A small network was shown many inputs. Here are its activations along a few directions, one row for each input.
Each table varies a few parts of the input and shows all the possible inputs, shuffled.
Descriptions start from the smaller parts, as in this example, which fits no table here: one of 2 separate values, together with either a single point or one of 11 places along a line or (one of 5 places around a ring, together with one of 6 places along a line).
Shared parts are said once, and a part with two or three values counts as separate values.

Other details of the inputs shift rows strongly along two fixed directions, in all tables alike. That doesn't count.

Rows:
x1: [  0  -2  -1  27 -14   6   4  13   6   2 -15  18  -9  35]
x2: [ -2  -1  10 -12   0   0  -5   5  10   0  13   3  -7  10]
x3: [-25  -7   7 -30  -5 -11   1  10  -2  -6  45  16  -3 -25]
x4: [ 10  -2 -10   5   8  -1   0 -18 -11   0 -14 -20  16 -23]
x5: [-10   8   9  32 -13   5  -5  19   0  23  -1   7  -6  24]
x6: [ 4 -2  7 -5  2  3 -3  1 13  1 -1  1 -7 21]
x7: [  4   5   5  -9  -4 -10  -3   5   7  -8  12   7   3   1]
x8: [-15   0   2   5   8   4   1   2   9  13   8  -3  -4  14]
x9: [ 4 -2  2 -8  6  3 -1 -3 15 -3 -3  0 -6 22]
x10: [ 10   4   8   7 -14  -4  -7  10  -2   1  -3   4   1   6]
x11: [-11  -9   0  -7   0   3   5   2   8  -3   9  11  -7  10]
x12: [ -8  -8  -9 -33  24  -9   4 -25  -5  -9  19 -22  15 -45]
x13: [ 40 -15 -19  37   0  18   5 -25 -10  -8 -73 -19   8  22]
x14: [ 10 -10  -4 -41  17 -10  -1 -25  -1 -20  12 -18  12 -39]
x15: [-52   2  21 -30 -16 -15  -1  40  12   6  81  44 -17  -6]
x16: [ 25 -11 -20  27   3  13   8 -18  -1  -9 -54  -8   4  27]
x17: [  7   5   9   5 -13  -5  -7  10   1   0   1   6   0   6]
x18: [-13   8   2  19  -3   1   2  11   9  14   7   7  -3  22]
x19: [ 9  4  6  4 -9 -5 -5  7  4 -2 -1  5  0  7]
x20: [ 45  20 -24 -33  28  -6   5 -46 -36 -34 -43 -42  23 -88]
x21: [-18   1  10  12  -3   6  -5  13   2  21  12   1  -7  11]
x22: [  6  25 -15 -32  24 -11   4 -22 -28 -15   5 -23  16 -86]
x23: [ 14 -17  -7  12   2  15   4 -12  -3  -2 -32  -8  -4  16]
x24: [ -9  -1   5   5 -16  -6   0  14  -4  -1  14  19  -1  -2]
x25: [-16   1  -2   5   9   5   3   2  12  14   8  -1  -6  21]
x26: [ -4 -14  -3 -22   1  -3   2  -7  -9 -11  12  -2   5 -28]
x27: [-12   7   4  15  -5  -1  -1  11   3  14   9   6  -1   8]
x28: [ -5  -1   3  13 -16  -1   1  15  -1   1   4  18  -5  12]
x29: [ 3  7  1 -2 -2 -6 -1  5 15 -6  5 10 -1 19]
x30: [  3   7   2 -10  -1 -12  -1   2  12 -11  12   8   3   3]
x31: [ 34  21 -10  40  -7  21   1  -1 -31   5 -69 -11 -11  -3]
x32: [ 0 -2 14 -4 -7  2 -9  9  3  6  8  3 -8  9]
x33: [-12   1  10  30  -4  15  -3  16   8  28  -5   1 -14  41]
x34: [-31  10   5 -16   1 -16   3  12   7   4  50  12   4 -17]
x35: [ -2   4  -7  22   3   5   4   1   8  12 -12  -2   0  27]
x36: [ -3  -2   3   9 -16  -3   0  12  -7  -1   4  15   0   0]
x37: [ 19 -11  -5  28   8  20  -3 -18 -11  15 -47 -31   3  11]
x38: [  2 -18 -24 -48  28 -10  13 -39  -2 -33   8 -13  17 -43]
x39: [ -1  -2  13 -13  -6  -3  -8   9   1   3  16   2  -5  -2]
Description of these inputs: one of 3 separate values, together with either a single point or (one of 2 separate values, together with one of 6 places along a line).
Question: The inputs of x29 and x35 match in every part but the choice among 3 separate values. If x19 is changed in the same way as x29 into x35, which row does it become?
Answer: x27
Question: Change only the place on the line of 6 in x26. List by row number the other rows that result.
Answer: x3, x11, x15, x23, x38
Question: A walk changes only the place on the line of 6. It starts at x25 and steps to x8. List the rest of the walk in order.
Answer: x33, x12, x21, x37

Rows:
x40: [  9   1 -20 -30  12 -14   7 -26 -21 -27   3 -12  20 -65]
x41: [ 41 -37 -30   4  27  15   8 -59  -3 -19 -68 -45  25   3]
x42: [  1   6   3  38 -11  16  -4  11  -7  22 -29   0 -12  27]
x43: [-44  12   5 -42  13 -21   2   7   3   0  72  10   4 -49]
x44: [ 34 -11 -25   9  25  12   4 -46 -21  -9 -60 -46  18 -25]
x45: [ 19  10  10  42 -24  15  -7  24  -1  14 -36  12 -15  48]
x46: [-29  19  24  -2 -23  -9  -6  43  12  11  46  36 -17  15]
x47: [ -1   2  -8 -16  11  -9   7  -9 -12 -10  10  -6  10 -42]
x48: [-11   7  11 -11   5  -4  -3   9  11   9  24   2  -5   1]
x49: [ 13  -1  -3  -9   9   2  -3 -13  -1  -4 -10 -17   5  -6]
x50: [-28  18  14  10 -24  -6  -2  35  -4  14  31  31 -15   5]
x51: [ 12   6  15  46 -17  20 -10  24   8  26 -34   7 -22  58]
x52: [-35  -5  20 -23 -13 -12  -2  29  27   3  65  34 -11  24]
x53: [ 26   5   6  46 -19  16  -7  15  -2  13 -47   3 -13  46]
x54: [ -8 -31 -22 -62  28 -22  15 -43  12 -41  34  -9  28 -40]
Question: What do these inputs look like to the network?
Answer: either one of 3 separate values or (one of 2 separate values, together with one of 6 places along a line)
Question: Change only the choice among 2 separate values in x44. List by row number the other rows that result.
Answer: x49

Rows:
x55: [-38  -4   9 -34   7 -14   1  10  18   3  65  13  -2  -9]
x56: [  8   7  -4 -32   7 -15  -1 -10  -5 -20  15  -3   9 -41]
x57: [ 30  -9 -21  12   8   6   6 -28 -18 -14 -47 -22  15 -16]
x58: [ -5   5  -9 -26   5 -13   5  -8 -18 -17  18   0  12 -57]
x59: [-32  -1   9  -5 -13  -8   4  24  13   4  43  32 -10  15]
x60: [  0   1  -4   0  11   2   1 -10  -2   4  -6 -14   6  -6]
x61: [ -2  -3  22  38 -25  16 -10  34  20  24 -10  23 -26  79]
x62: [  5  -9  -8  -1  16   5   2 -20   1   2 -15 -20   7  -2]
x63: [-33  13  23 -22 -16 -15  -4  37  20   4  62  37 -15  15]
x64: [ 12   2   6   6  -4   2  -3   4   5  -2 -10   1  -4  12]
x65: [ 16  -9 -13  14   2   5   5 -16  -8  -8 -33  -9   7   1]
x66: [  1  18  15  60 -20  25  -9  31  -6  41 -35   3 -22  50]
x67: [ 36   8  -4  15  -2   9  -5  -9 -18  -4 -47 -18   2  -6]
x68: [ 13 -25 -16  -3   9   3   7 -28   2 -14 -22 -12  11   2]
x69: [-10   6  -4 -22  14  -9   1 -11  -5  -3  22 -11  10 -39]
Question: What do these inputs look like to the network?
Answer: one of 3 separate values, together with one of 5 places along a line
